Each row below holds a small network's activations on one input, seen along a few directions.
Each table varies a few parts of the input and shows all the possible inputs, shuffled.
Descriptions start from the smaller parts, as in this example, which fits no table here: one of 2 separate values, together with either a single point or one of 9 places along a line or (one of 4 places along a line, together with one of 8 places around a ring).
Shared parts are said once, and a part with two or three values counts as separate values.
(in the rows, 128 means zero)

Other details of the inputs vary at random and push rows far along two fixed directions, the same in every table; ignore that.

Rows:
r1: [164  72 115 143 173 123 199 111  72  94  98 123 124 143]
r2: [130 141 137 174 108 203 130  68 201 183 174  84 169  90]
r3: [167 110 122 140 179 122 191  92 111  82  81 120 116 149]
r4: [ 91 149 133 107  92 131  68 175 142 151 165 118 134 115]
r5: [122 131 140 178 100 203 116  69 205 185 150 102 174  86]
r6: [139  75 118 184 126 137 182  85 103 126  39 157 112 140]
r7: [157  71 109 149 160 133 189 101  81 101  87 108 136 152]
r8: [109 174 140  88  94 114  69 145 164 133 152 141 110 112]
r9: [135  69 133 158 160 121 179 125  86 105  58 143 157 146]
r10: [104 145 118  90 126  66  90 179  98 130 130 161  93 154]
r11: [126 133 110  93 109  85 119 172  81 121 144 173  82 136]
r12: [110 155 101 114  81  99 110 160 103 156 134 189  53 139]
r13: [114 180 118  88 106 123  79 146 156 129 166 112 103 124]
r14: [145 159 177 134 147 164 142  75 207 126 159 109 184  92]
r15: [151  68 126 156 151 131 188 108  85  96  62 146 139 136]
r16: [145  93 125 151 157 132 176  88 113  82  47 119 124 147]
r17: [137 130 162 143 171 157 121 101 184 147 173  77 206  94]
r18: [142 149 144 169 127 186 138  71 203 183 190 102 167  89]
r19: [111 149 105 107  95 109 103 163  95 109 116 150  74 148]
r20: [118 118 177 149 149 150 106 104 193 150 140  99 218  94]
r21: [103 132  97  96 124  81  87 180  84 129 120 125  94 163]
r22: [105 157 126  99 107 127  77 171 135 154 187 108 132 122]
r23: [114 145 120 106  95  97 106 163  97 106 105 170  76 140]
r24: [133 132 174 141 143 163 137 110 173 149 176 112 206  88]
r25: [165 105 138 148 164 124 202  98  98  83  82 151 128 142]
r26: [135  68 124 157 175 117 160 114 102 111  52 109 157 155]
r27: [126 166 105  92 114  92 114 168  95 108 149 151  61 155]
r28: [108 145 119  95  84 130  69 163 140 147 175 125 121 110]
r29: [116 139 106  96 125  81 101 186  84 128 151 143  83 154]
r30: [118 178 120  95  97 137  91 147 147 135 178 115 108 125]
Description of these inputs: one of 5 places around a ring, together with either a single point or one of 5 places along a line.
Changing only the place on the ring of 5 turns r19 into r23. The same change can be made to r26. Which row results? -> r20
Which other rows agree with r1 in the place on the ring of 5? List them by row number. -> r3, r17, r18, r27, r29
Which other rows does r24 become when the place on the ring of 5 takes its other values? List them by row number. -> r4, r9, r22, r29

Rows:
r31: [137 120 138 129 142 134 139 123 130 120 131 120 152 123]
r32: [128 117 136 131 138 129 130 123 135 125 119 117 152 125]
r33: [136 130 134 139 131 141 140 108 144 127 129 128 133 120]
r34: [128 119 128 143 126 138 135 110 135 131 109 128 131 125]
r35: [136 123 128 142 130 143 147 110 134 129 131 122 134 124]
r36: [117 128 100  97 124  80 120 175  64 107 112 152  73 161]
r37: [136 124 135 125 143 134 135 123 134 118 133 109 146 125]
r38: [120 129  95  95 129  70 122 176  61  99  96 158  62 172]
r39: [134 131 137 138 126 139 138 114 142 135 132 134 132 118]
r40: [ 76 220 137  77  41 138   4 179 200 191 238 133 109  87]
r41: [129 114 126 149 128 143 137 111 133 141 121 125 136 126]
r42: [135 123 144 129 146 128 139 123 133 122 131 122 152 123]
r43: [127 117 136 136 140 136 129 122 135 138 135 111 156 123]
r44: [135 129 142 127 146 129 134 122 139 120 136 118 150 123]
r45: [139 126 126 139 131 143 144 108 137 125 124 119 127 126]
r46: [135 133 129 138 133 140 140 107 141 128 125 123 130 125]
r47: [131 116 127 151 128 144 140 111 133 137 116 126 133 124]
r48: [131 115 134 137 140 135 135 126 131 129 125 115 151 124]
r49: [111 126  97 100 113  74 109 182  65 110  94 165  69 165]
r50: [137 121 130 141 126 143 143 108 133 130 124 134 133 121]
What do these inputs look like to the network? -> one of 2 separate values, together with either one of 4 places along a line or one of 6 places around a ring
Changing only the choice among 2 separate values turns r45 into r37. The same change can be made to r47. Which row results? -> r48
Which other rows does r46 become when the choice among 2 separate values takes its other values? List them by row number. -> r38

Rows:
r51: [106 130 106  96 128  84  92 178  91 117 107 128 100 160]
r52: [180  71 132 163 198 139 234  75  89  84  90 110 161 147]
r53: [114 151 111 109 108  88 113 161  97 117 107 174  69 151]
r54: [118 139 100 105 116  77 118 157  85 109  92 172  46 161]
r55: [134 144 146 118 154 132 121 135 154 130 161 101 159 118]
r56: [122 152 134 159 107 183 103  91 199 187 179  95 157  96]
r57: [138 140 147 119 140 149 125 129 153 124 174  94 167 107]
r58: [121 142  90  94 115  71 109 161  83 111  97 169  41 164]
r59: [122 177 169 125  94 182  94 113 212 154 201 112 176  73]
r60: [115 124 146 138 106 152  99 131 158 169 167 122 170  93]
r61: [109 131 154 133 125 141  94 129 165 153 143 114 185 110]
r62: [104 112 106 121 111  84 104 175  84 147 106 167  88 147]
r63: [120 173 150 107  94 161  92 119 188 146 191 116 140  88]
r64: [165  80 142 183 181 144 215  61 122  93  52 123 158 137]
r65: [164  59 104 201 155 169 216  60  99 123  61 109 134 146]
r66: [153  51 129 164 185 143 201  96  90  85  52  92 177 150]
r67: [143 141 148 126 160 136 146 112 151 128 175 106 162 116]
r68: [125 164 136 107 100 151  94 121 175 144 179 120 130  97]
r69: [ 97 124 107  99  97  89  88 185  80 128 110 157  97 150]
r70: [111 155 102  92  84  85 103 173  85 111 117 178  42 148]
Changing only one part turns r63 into r54. The same change can be made to r59. Which row results? -> r53
What do these inputs look like to the network? -> one of 2 separate values, together with either a single point or one of 4 places along a line or one of 5 places along a line
Which other rows does r67 become when the place on the line of 5 takes its other values? List them by row number. -> r51, r55, r61, r62
